Each row below holds a small network's activations on one input, seen along a few directions.
In each table, some parts of the input vary, and every possible input appears once, in random order.
A made-up example of a description, with smaller parts first: one of 3 separate values, together with either a single point or one of 9 places along a line or (one of 6 places along a line, together with one of 8 places around a ring).
Shared parts are said once, and a part with two or three values counts as separate values.

Other details of the inputs shift rows strongly along three fixed directions, in all tables alike. That doesn't count.

A family of inputs:
r1: [  6  26  -8  29 -19  27 -23  -4  -2 -22  -3]
r2: [  5  -7 -11  12  -9   3  10  13  25  -5 -10]
r3: [ 10  18  23   0 -21  14 -29 -26 -33 -19  -5]
r4: [-10 -32  -4 -11   8 -32  -1  11  -1  39  -6]
r5: [  0 -16  -8 -22   4 -16  30  15  33  14  -8]
r6: [  6 -12   6  11   2  -5  11  24  10   7  -1]
r7: [ -1  15   3  12 -19  13 -23  -8  -7 -15  -5]
r8: [  4  -1   2  -2  14 -12   2  10   2  17   6]
r9: [ -9 -18   6 -26  -9 -15  15   3  -8  13  -3]
r10: [-16 -19 -36  21  27 -19 -37  -7  -9  -8  23]
r11: [ -5  -6 -10   1  22 -17  27  30  33  12  13]
r12: [-20 -24  -6  -5   8 -21 -15  11  -9   3   9]
r13: [ 13  24  -7  11  -7  29   1  -8  15 -12  -2]
r14: [ 3 -9 -1  7 -5  2 -6 -1  9 -4 -5]
r15: [-11  23 -36  38   3   9  10  15  37 -15  15]
r16: [  2 -15   5 -14  10 -14  20  22  18  25  -4]
r17: [-27  -5  -3  -1  35 -13   1   6  -7  -7 -31]
r18: [  5  21 -18  22  16   5  23  22  33 -10  18]
r19: [-17   8 -27   6  22 -12 -47 -16 -28   0  23]
r20: [  7  16   9  -2 -30  22   9  -9  13 -30 -12]
r21: [ -5 -12  19 -41  -2 -12 -12 -24 -13  11  -7]
r22: [ 12   5   3  -1 -20  24  21   1  10 -28  -3]
r23: [-26   3 -36   1  12  -7 -52 -19 -18   1  12]
r24: [ 18 -10 -11  22   7   3   8   8  16  -5   0]
r25: [ -1 -18  21 -29   0 -16  -4 -31 -21   8  -2]
r26: [ 23  31  18  -8 -25  42  -8 -27 -13 -13 -13]
r27: [  8  13  17   7 -12  17   4  -2 -10   3  -1]
r28: [-11  19  -8  12  -9  19  -8  -6  -8 -16  13]
r29: [ 11 -12   9 -17  -5  -8  45  12   4   4   1]
r30: [  8  16  12  -4  -9  18 -10  -5 -10   5  -5]
r31: [-16 -13  -8 -10  -8  -9 -32 -14 -21  -8  -1]
r32: [  3  35  -2  33 -10  31  -1  -1   4 -17   9]
r33: [ 11  -8  37 -17 -17   1  16   7  -7   1 -11]
r34: [ 14 -11   5 -24  -8  -2  30  11  23  17 -18]
r35: [-16  20   1   4  15  21  -5  -7 -29 -31 -30]
r36: [ 21 -23   4   0  -6   0  38  25  31   7 -14]
r37: [  3   6   2   3 -14   7  14   3  10   4  -7]
r38: [ 16  19 -16  40  -2  17   1  13  14 -19   5]
r39: [ 10 -14  23 -23 -16   4   6 -16 -13  17 -16]
r40: [ 11 -10  25 -26 -15  -5  14  -3 -20 -10  -5]
r41: [-23 -26  -7  -1  17 -29 -23  11 -16   8  16]
r42: [ 10  21   9  -9  -5  16  10  -1 -12 -13   9]
r43: [ -5  10 -31  18  -6  14  14   6  21 -14   6]
r44: [-20   2 -13   0  17 -12 -17   4   8   8  13]
r45: [ -4  -6  22 -39  -8  -2  -1  -7 -23   8  -2]
r46: [ 17  33 -15  34   7  24   5  14  15  -8  11]
r47: [ -2 -12  24 -27   6 -15 -23  -8 -31  30  -4]
r48: [ -3  -7 -10  13  11 -15 -18  -4 -13  18   6]
r49: [ -3 -18  25 -31 -14  -9  -6 -18 -10  -3 -10]
r50: [  4   8  -1 -10 -10  11 -26 -19 -13   8 -12]
r51: [-12  -1 -19  33   7  -1 -33  11   2   0   9]
r52: [ -1 -10  10  -2  23   1  29  20  -2   4 -47]
r53: [-18  21 -17  22   7   5 -38 -17 -30 -13  25]
r54: [  0 -21  17 -10  -6 -12   9  15   5  11  -8]
r55: [-31   3 -19  15  15 -10 -45 -12 -30   1  25]
r56: [  2   9 -15  27   4   7  13  22  12 -24  17]
r57: [-28 -16  -4  -1  20 -31 -19   1  -7  19  17]
r58: [ -5 -23 -25   4  12 -10  33  20  29   9   8]
r59: [ -2  16  15   6  -7   7 -39 -27 -42   4   4]
r60: [ -6  23 -28  27  -8  19  10   1  33 -21   5]
r61: [ 16   4  14  11  -8   6  22  17  10 -10  -2]
r62: [ -6 -11  36 -26 -11 -12  -4  -6 -18  -2  -3]
r63: [ -1   7  -7 -14  -5   4   7   5   1  -2   2]
r64: [  0  -7  32 -23 -17  -1   7  -8 -14  15 -11]
r65: [ 11 -13   6  -4   2 -14  33  13  12  17  -4]
r66: [ 12   6   8   4  -9   2  27  11  18 -20   0]
r67: [ 11  -3  15 -26   3 -13  30   6   9   8  -2]
r68: [ -7 -13  -2 -23   7 -23  17  14  19  18  -2]
r69: [  2   0  34 -25 -11  -6  18 -10 -13   3  -2]
r70: [-12   0 -34  48  26 -13 -40  14   1   2  21]
r71: [ -2 -10  24 -32 -15  -3   9 -22  -6   4  -9]
r72: [ -9  -1   0  -6 -12   0 -24 -23 -15   8  -9]
r73: [-28   9  -7   9   3  -6 -38 -17 -15  -1  14]
r74: [  4  -7  -6 -11  18 -11   5  -8  10   4   7]
r75: [ 8  9  5 14 -1  4 20  9  8  2  4]
r76: [ 18   1  12   4  -8  12  -3 -16  -5 -15  -5]
r77: [  6 -13  25 -15  -5 -16  28  14   7  -3  -2]
r78: [ 10   2   5   2 -23  15  -8  -7  -1  -8 -17]
r79: [ 13 -14  29 -26 -10  -5  11 -18  -7 -10  -8]
r80: [20 -2 -5 14  2 10 21 -1 13  4 -1]
r81: [ 37  32  20  -3 -19  43   6 -26 -10 -17 -10]
r82: [  2  24  10  -9 -17  18 -40 -27 -31   1  -8]
r83: [-25 -13 -39  22  15 -20 -26  16   6  -3  17]
r84: [-11 -16  20 -28  12 -25 -28  -9 -29  31   1]
r85: [ 5 -1 -4  8 -5  9 11 -3 14  4 -3]
r86: [ -7 -17  11 -31  10 -18   5   7 -15  18   7]
r87: [ 13 -20 -26  25  23 -11  45  26  47  13   7]
r88: [ -4  18  -7  25  21  22  22  17  10 -21 -37]
r89: [ 17  41  -8  24  -4  29  -5  -7   4 -19   6]
r90: [-10 -19  -8   8   9 -19  24  34  36   1   7]
r91: [-15 -34 -20 -12  27 -43  -4  22  15  42   1]
r92: [  0  13  -8  15 -13  10  14  14  27 -24   1]
r93: [ 14  36  -9  23  -2  25 -22 -12 -11 -11   6]
r94: [-23 -10 -15   5  21 -31 -27 -11 -12  12  17]
r95: [  6  10  -9  13 -16  19   1  -5   9   0  -9]
r96: [ 23   6  -6  -6   4  16  36   4  16 -13   5]
r97: [  7 -24   8 -26  17 -22 -11 -17 -13  26  -3]
r98: [-31 -14 -44  40  33 -24 -42  13   4  27  21]
r99: [ 12  -6  16 -38 -12   9  22  -8  -4   1  -8]
r100: [ 15  22  16  -8 -22  33   1 -37 -27 -28   2]
Each input here is: one of 4 places along a line, together with either a single point or (one of 3 separate values, together with one of 8 places around a ring).
Question: Changing only the place on the line of 4 turns r86 into r11. The same change can be made to r53. Which row results?
Answer: r69
Question: Changing only the place on the line of 4 turns r100 into r80. The same change can be made to r56. Which row results?
Answer: r70
Question: Change only the choice among 3 separate values in r9. List by row number the other rows that result.
Answer: r63, r83
Question: Change only the choice among 3 separate values in r51. List by row number the other rows that result.
Answer: r30, r98
Question: Start at r1 and move only the place on the line of 4, one step at a time. The first step leads to r7. Which rows follow, in order?
Answer: r92, r83

A family of inputs:
r101: [-11   7 -11  36  10  -9 -36  19  12  13   8]
r102: [-10  22   8  -2  11  -1 -13   2  -8  -9  11]
r103: [ 14   2 -13  14 -12  10  35   3  15 -20  12]
r104: [ -1 -23  15 -12  -7 -19  -9  18 -14  39  -4]
r105: [ 1 14 28  1 -8  3 17  4  3  5 -5]
r106: [ 18   3  -2   6 -25  15 -10  -9  -9 -16   5]
r107: [ -4  28  17 -16 -11  17 -18 -13 -40 -10   9]
r108: [-22 -18 -24  13  -4  -8  17  31  25   1  16]
r109: [ 12   6  18  -8 -11   9 -24 -17  -2  16 -21]
r110: [ 14  -9   9 -28   5   0  38   6   4  27 -13]
r111: [ 15  -5  16 -14  13 -10  10  -3  -1  -6   6]
r112: [-17  23  24 -11 -22   4 -19 -25 -23 -21   2]
r113: [ 26 -10  29 -13 -15   6  30  -9 -14  11  -5]
r114: [-17 -16  -7   2  11 -31 -34 -25 -16  -4  15]
r115: [-10  17 -22  18  -9  23  -9 -12  28 -25   0]
r116: [  0 -14  -2 -14  29 -21  18   9  20  28  -7]
r117: [ 25  -8  27 -21  -4   3  26  -7 -20   8  -1]
r118: [-17  21 -11   3  -2  11 -26  -3 -24 -15  20]
r119: [  2   3 -24   3  31  -8  20  18  37   7   3]
r120: [  6  15 -23  42  29   1  -7   4  18 -12  22]
r121: [ 18  -5   5 -14  -6   9  21  -1  -6 -14   9]
r122: [-12 -17 -26  45  37  -7 -18  11 -15 -25 -19]
r123: [-15   4   1  10   2  -6 -14   0 -21  19  10]
r124: [ -9  -2 -40  33   2  -6  10  44  34   2  18]
r125: [  8   2  13   5 -23  17   4 -16  10 -34   3]
r126: [  8  15  -1   2  -9  21   3 -17  -8  12  -8]
r127: [-13 -36 -19 -17  -1 -14  18  10  21  20  -4]
r128: [ -9 -22   4 -38  17 -24  -1  -5   4  16  -8]
r129: [  0 -25  15 -21 -23  -1  -8 -22 -24  -6   3]
r130: [  1 -28  -2 -16   3 -17 -24  -2 -12  48 -13]
r131: [ 17 -10  16  -7 -16  -6  -1  -5   7 -10  -4]
r132: [ 20  28 -13  20   2  28   6  -3  -4 -27  19]
r133: [ 14   0  22   8  -9   1 -45 -23 -21   5  -3]
r134: [ -5  38   0  28   9  16  -3   7   7 -15  13]
r135: [ 11   1   7 -16 -17   3   7  -3  20   0 -19]
r136: [ 12  24  17  -1 -10  22  33  14  -3  -2   3]
r137: [ 22 -19  29  -8   3 -14  37   4  12  15  -7]
r138: [  0   7   5 -16 -11   2  18 -14  15  -7 -12]
r139: [-28 -28   1   7  29 -23  13  40 -11   3 -38]
r140: [ -9  -7 -27  -3   1  -5  15  -1  13   7   2]
r141: [ 16  -2  16 -14   0   1  15  -4   5 -20   4]
r142: [  0  11  -1   8   8   4  -3 -13  11  12  -9]
r143: [-22 -15 -28 -19  22 -18 -36 -14 -21  17   9]
r144: [-29  11 -29  22   1  -5 -22  -1 -11  -7  23]
r145: [-13  17   9  -8   1   0 -13  -1  -7 -17   9]
r146: [-16 -10  18 -11 -18  -5  10   8  14  -9  -1]
r147: [  2  35   0  24 -25  23  -6  10  19 -31   3]
r148: [-34 -22 -19   5  36 -15 -38  -5 -30   6 -45]
r149: [ -6   5  -9 -23  12   0 -24 -20 -28  12   2]
r150: [  8 -14 -34   5  -1  -4  26  27  39  14  -4]
r151: [ 39   4  16  11 -26  26  15   4   2   1  -6]
Question: Changing only one part turns r116 into r120. The same change can be made to r140. Which row results?
Answer: r103
Question: What is each input in this table made of?
Answer: one of 3 separate values, together with either a single point or (one of 2 separate values, together with one of 8 places around a ring)
Question: Change only the choice among 2 separate values in r113. List by row number the other rows that result.
Answer: r137
Question: Change only the choice among 2 separate values in r104. List by row number the other rows that result.
Answer: r101
Question: Change only the choice among 3 separate values in r117. List by row number the other rows that result.
Answer: r110, r136
Question: Change only the place on the ring of 8 in r134. List by row number the other rows that result.
Answer: r101, r102, r105, r112, r145, r146, r147
